A small network was shown many inputs. Here are its activations along a few directions, one row for each input.
Each table varies a few parts of the input and shows all the possible inputs, shuffled.
A made-up example of a description, with smaller parts first: ring(8) and (point or ring(11) or (values(2) and line(6))).
Shared parts are said once, and a part with two or three values counts as separate values.
In the rows, 128 means zero.

Other details of the inputs vary at random and push rows far along two fixed directions, the same in every table; ignore that.

Table:
x1: [135 143 162 138 132 125 152 132 100  66 144]
x2: [219  88 132  20  39  81  97 194 122 201 139]
x3: [ 92 143 167 147 181 126 156 124 103 100 141]
x4: [186 114 115  83  75 108  84 156 137 175 127]
x5: [104 146 151 160 140 132 174 134 125  72 131]
x6: [119 139 146 152 161 146 160 114 109  75 148]
x7: [ 93 117  84 169 144 143  87  99 159 146 104]
x8: [119 150 152 142 157 157 164 102 102  80 142]
x9: [151 106 104  91 108 141 107 149 141 175 132]
x10: [161  97 106  87  98 127  96 161 138 175 131]
x11: [ 88 136  92 157 147 166 103  81 152 150 103]
x12: [105 133  77 166 152 162  93  95 161 145 105]
x13: [110 131 179 136 165 106 150 142  94  97 146]
x14: [123 133 164 117 144 135 174 111  98  89 142]
x15: [173 136 163 107  97 103 168 166 111 104 154]
x16: [167 113 110  87  75 104 122 167 147 177 117]
x17: [ 87 141  82 153 148 162 109  78 151 152 100]
x18: [ 88 133  81 155 133 164  89 116 158 134  93]
x19: [166 134 194  83 102  75 167 191  99 134 155]
x20: [ 92 153 171 138 176 138 159 112  95 105 136]
x21: [ 88 150 172 150 162 118 142 131 102  85 127]
x22: [129 121  81 119  99 122  79 124 155 174 102]
x23: [107 128 149 159 156 111 155 107 111  76 141]
x24: [121 142  82 162 117 138 105 121 170 151  97]
x25: [121 129  96 145 104 123 108 128 165 161 106]
x26: [102 145  85 159 150 174 100  82 152 145 100]
x27: [ 90 129  74 160 150 150 102  90 160 151 104]
x28: [123 145 159 150 128  98 180 127 117  81 138]
x29: [123 116 160 135 146 112 162 128 103  76 143]
x30: [177 114 163  99 115 107 147 157  96 104 165]
x31: [147 127 163  92 124 139 160 135 100 115 152]
x32: [152 111 114 101  86 110  86 141 142 170 122]
x33: [ 90 124  85 164 149 154  97  93 161 149 108]
x34: [170 106 102 106 103 118  86 143 142 173 129]
x35: [161 108 163  88 118 105 161 147 103 116 156]
Each input here is: line(5) and (point or ring(6)).
- A walk changes only the line(5) part. It starts at x25 and steps to x32. List the rest of the walk in order. => x7, x33, x11
- Change only the ring(6) part in x7. List by row number the other rows that result. => x10, x23, x29, x30, x34

Table:
x36: [148 119 110 146 108 104 111 131 150 137 132]
x37: [103 136 102 143 174 179 114 107 128 135 116]
x38: [112 139  97 144 160 149 112 128 140 158 119]
x39: [120 137 183 177 147  88 168 139 109  48 155]
x40: [ 81 135 105 144 157 137  93  73 132 147 100]
x41: [191  87  99  80  65  98  94 166 146 176 130]
x42: [ 94 125 114 154 182 155  91  72 115 110 123]
x43: [187 111 122  94  65  77 112 162 147 181 135]
x44: [138 134 181  90 141 123 183 145  81  98 153]
x45: [ 84 160 118 159 174 165 134 100 131 135 110]
x46: [163  90 165  64 134 125 110 152  97 167 166]
x47: [104 130  91 167 139 166 113  91 165 137 121]
x48: [ 83 136  81 148 159 156 120 121 147 150  94]
x49: [113 119 143 105 144 134 106 124 120 180 136]
x50: [157 122 175 125 118  93 144 172 105  81 153]
x51: [142 130 148  86 103 138 147 140 114 126 138]
x52: [ 85 148 108 167 129 139 127 127 145  96  94]
x53: [148 108 118 137 112 105 104 155 143 129 130]
x54: [134 134 138 147 117 103 115 159 135 116 129]
x55: [ 90 152 111 163 181 175 123  99 130 130 116]
x56: [165 119 156 130 129 111 162 114 104  76 159]
x57: [128 142 105 149 136 161 109 111 134 111 113]
x58: [184 101  83  73  91 122  85 157 152 233 135]
x59: [ 98 144 144 150 156 173 155 103 113  68 133]
x60: [139 123 114  97 120 117  76 105 126 191 124]
x61: [146 135 153 125  98  85 127 172 129 129 129]
x62: [152 113 168 104 140 117 181 141  90  87 166]
x63: [173 139 139 107 101 124 122 142 117 134 139]
x64: [ 97 118  95 159 118 112 107 138 162 127  97]
x65: [149 136 129 108 116 152 115 130 131 152 138]
x66: [ 97 141 104 171 138 128 144  81 148 108 104]
x67: [150 123 151 129  96  74 131 163 134 131 137]
x68: [103 142 181 157 137  93 176 151 103  40 134]
x69: [115 130 171 161 135  91 189 122 108  39 143]
x70: [ 94 117  94 174 134 130 105 128 155 105 104]
x71: [153 129 135 125 109 124 119 157 123 111 133]
x72: [136  99  82  92 123 145  54 106 130 188 113]
x73: [148 102 111 105 100 145 125 127 143 142 140]
x74: [193  99 133  53  97 101  72 137 110 203 152]
x75: [ 91 123 114 129 152 134 100  85 116 128 113]
x76: [163 121 170  98 147 116 163 159  90 108 166]
x77: [ 85 166 116 186 137 139 123 119 149 108  97]
x78: [126 131 139 121 137 115 166 125 123 133 135]
x79: [155 132 159  70 117 118 153 152 104 161 139]
x80: [163 114 162 116 118 106 172 123  97  70 159]
x81: [ 83 107 100 115 147 157  86 114 139 183 107]
x82: [198 106 107  89  77 103 103 138 141 181 142]
x83: [106 124 209 108 161 111 174 124  80 100 161]
x84: [142 143  99 108  91 134 106 131 147 171  97]
x85: [106 121  81 155 165 165 110 105 148 142 114]
x86: [160 140 153  88 101 134 136 142 119 154 144]
x87: [117 146 186 157 142 122 202 104 108  58 165]
x88: [147 112 128 126 122 146 137 117 134 118 151]
x89: [140 138 174 125 144 105 185 130 101 106 160]
x90: [117 120  92 140 113 131  89 153 153 135 100]
x91: [ 81 148 110 174 130 117 115 135 158 119  88]
x92: [104 146 136 135 157 126 158 132 122 128 121]
x93: [105 166 106 166 133 153 117 102 143 126  98]
x94: [152 138 166 135 120  94 175 112 109  89 152]
x95: [137 105  90 103  88 140 114 127 160 171 120]
x96: [180  99 112 109  92 101 104 152 142 148 138]
x97: [ 87 143  98 176 140 159 113 121 144  91  97]
x98: [123 136 118 133 141 174 117 113 132 120 127]
x99: [143 120 172 102 133 103 193 142  92  93 159]
x100: [142 132  91 104  91 140 103 136 144 160  99]
x101: [ 94 157 112 186 142 146 113 121 147 102 108]
x102: [143 119 145 121  93  74 133 162 139 134 126]
x103: [ 98 132 110 150 125 147 142  97 157 132 115]
x104: [ 85 156 109 148 140 172 128  98 148 136  99]
x105: [142 141 151 109 139 113 154 152 111 144 142]
x106: [136  93 155  76 137 134 115 142  99 152 152]
x107: [ 89 135  87 179 128 119 117 101 169 130  91]
x108: [107 161 191 157 133 102 188 138 103  46 133]
x109: [157 113 131 106  98 100 152 123 121 114 137]
x110: [162 120  87  94  88 149  88 143 142 168 108]
x111: [153 114 130  89 130 127 137 161 110 141 141]
x112: [ 85 122 130 143 178 159 102 101 124 150 133]
x113: [ 86 138 100 149 175 182 124 103 127 120 108]
- What do these inputs look like to the network? => ring(6) and (values(2) or ring(11))
- The inputs of x42 and x40 match in every part but the ring(6) part. If x57 is changed in the same way as x42 into x40, which row does it become? => x84
- Which other rows agree with x54 in the ring(6) part? List them by row number. => x36, x38, x39, x47, x55, x58, x63, x65, x74, x82, x101, x112
- A walk changes only the ring(11) part. It starts at x80 and steps to x41. List the rest of the walk in order. => x70, x90, x97, x110, x59, x113, x111, x62, x73
- A walk changes only the ring(11) part. It starts at x56 and steps to x96. List the rest of the walk in order. => x53, x50, x71, x57, x98, x37, x76, x85, x88

Table:
x114: [152 128 115  73  98 140 142 148 132 169 122]
x115: [153 123 139 109 117 126  91 111 116 144 136]
x116: [101 148  69 154 141 160  82 116 166 210  96]
x117: [116 150  97 168  97 149 127 132 181 132 101]
x118: [113 131 110 149 154 138  86  88 139 142 125]
x119: [113 114 138 126 131 134 119  91 118 119 129]
x120: [ 91 120 120 145 157 132 120  81 135 119 130]
x121: [ 90 138 144 179 186 146 133 125 117 100 137]
x122: [123 135 165 150 143  99 177 122 131 103 122]
x123: [190 122 123  70  44  80 117 177 139 188 124]
x124: [ 66 145 123 185 184 142 101 111 129 106 116]
x125: [141  97 143  96 125 116 131 162 122 157 153]
x126: [122 134 199 103 127  87 181 137  91 103 161]
x127: [151 135 205 106 135 115 163 158  66  58 156]
x128: [ 60 164 138 168 162 163 163  84 119  73 101]
x129: [156 116 102 101 124 143  97 168 138 181 133]
x130: [163 115 176  87 129 126 189 123  86  75 169]
x131: [100 128  64 180 114 162  84 138 190 134  88]
x132: [ 75 140 136 171 173 166 155  64 112  47 121]
x133: [118 131 142 101 106 118 121 127 125 157 115]
x134: [117 149 118 123 116 134  87 121 138 175 101]
x135: [ 92 148 128 209 147 142 158  81 134  33 131]
x136: [107 115  55 168 138 138  80  85 162 162  87]
x137: [ 95 119  84 155 164 175 132  81 151 131 120]
x138: [108 126 117 122 132 132 134 127 145 179 124]
x139: [ 67 130 114 172 186 167 158 113 129  89 124]
x140: [135 111 149 152 145 107 158 101 120  89 142]
x141: [213  94 110  68  46  86  97 156 133 178 144]
x142: [121 112 161 156 158 102 158 139 120  85 131]
x143: [113 112  99 107 118 151  97 139 131 150 103]
x144: [156 156 201  99 119 114 176 146  75  86 150]
x145: [ 63 119  96 157 159 142  90 115 151 144 103]
x146: [126 142 109 127 110  93 129 137 140 145 110]
x147: [212 103 126  86  46 108 123 165 140 145 158]
x148: [107 155  56 148 141 177  91 117 176 203  91]
x149: [167 134 194 105 112  64 186 157  91 105 153]
x150: [168 130 132  68  89  94  91 160 133 212 135]
x151: [156 123  55 105 113 176  68 114 161 193 106]
x152: [159 149 109  91 107 148 120 148 136 173 115]
x153: [156 141 111 120  71 113 122 151 163 155 118]
x154: [ 84 120 106 169 173 160 135  74 139 121 130]
x155: [189 113 121  61  95 132 103 187 116 173 136]
x156: [186 111 157  90  98  69 151 143  96 106 169]
x157: [146 131 169  92 122 119 193 149 102 125 159]
x158: [174 126 202 114 149 104 174 129  79  85 194]
x159: [144  94  57 110 100 111  53 163 167 219  89]
x160: [148 130 107 116 119 159  88 106 125 139 117]
x161: [ 96 133 113 166 153 106 128 135 130  85 118]
x162: [138 104  98  84 112 148 117 157 136 159 116]
x163: [169 119 187 108  97  68 164 180  92  70 164]
x164: [ 88 140 133 158 155 141  91 121 120 110 110]
x165: [ 49 136 149 177 177 144 134  97 113  65 112]
x166: [ 97 151 138 187 196 169 160  78 117  62 144]
x167: [171 125 205 119 102  79 185 178  97  43 172]
- The inputs of x158 and x121 match in every part but one. If x147 is changed in the same way as x158 into x121, which row does it become? => x131
- The inputs of x124 and x118 match in every part but one. If x155 is changed in the same way as x124 into x118, which row does it become? => x151
- What do these inputs look like to the network? => values(3) and (line(6) or (values(2) and ring(6)))
- A walk changes only the line(6) part. It starts at x147 and steps to x135. List the rest of the walk in order. => x141, x156, x136, x140
- Change only the values(2) part in x126. List by row number the other rows that result. => x150
- Change only the ring(6) part in x162. List by row number the other rows that result. => x125, x139, x143, x145, x165
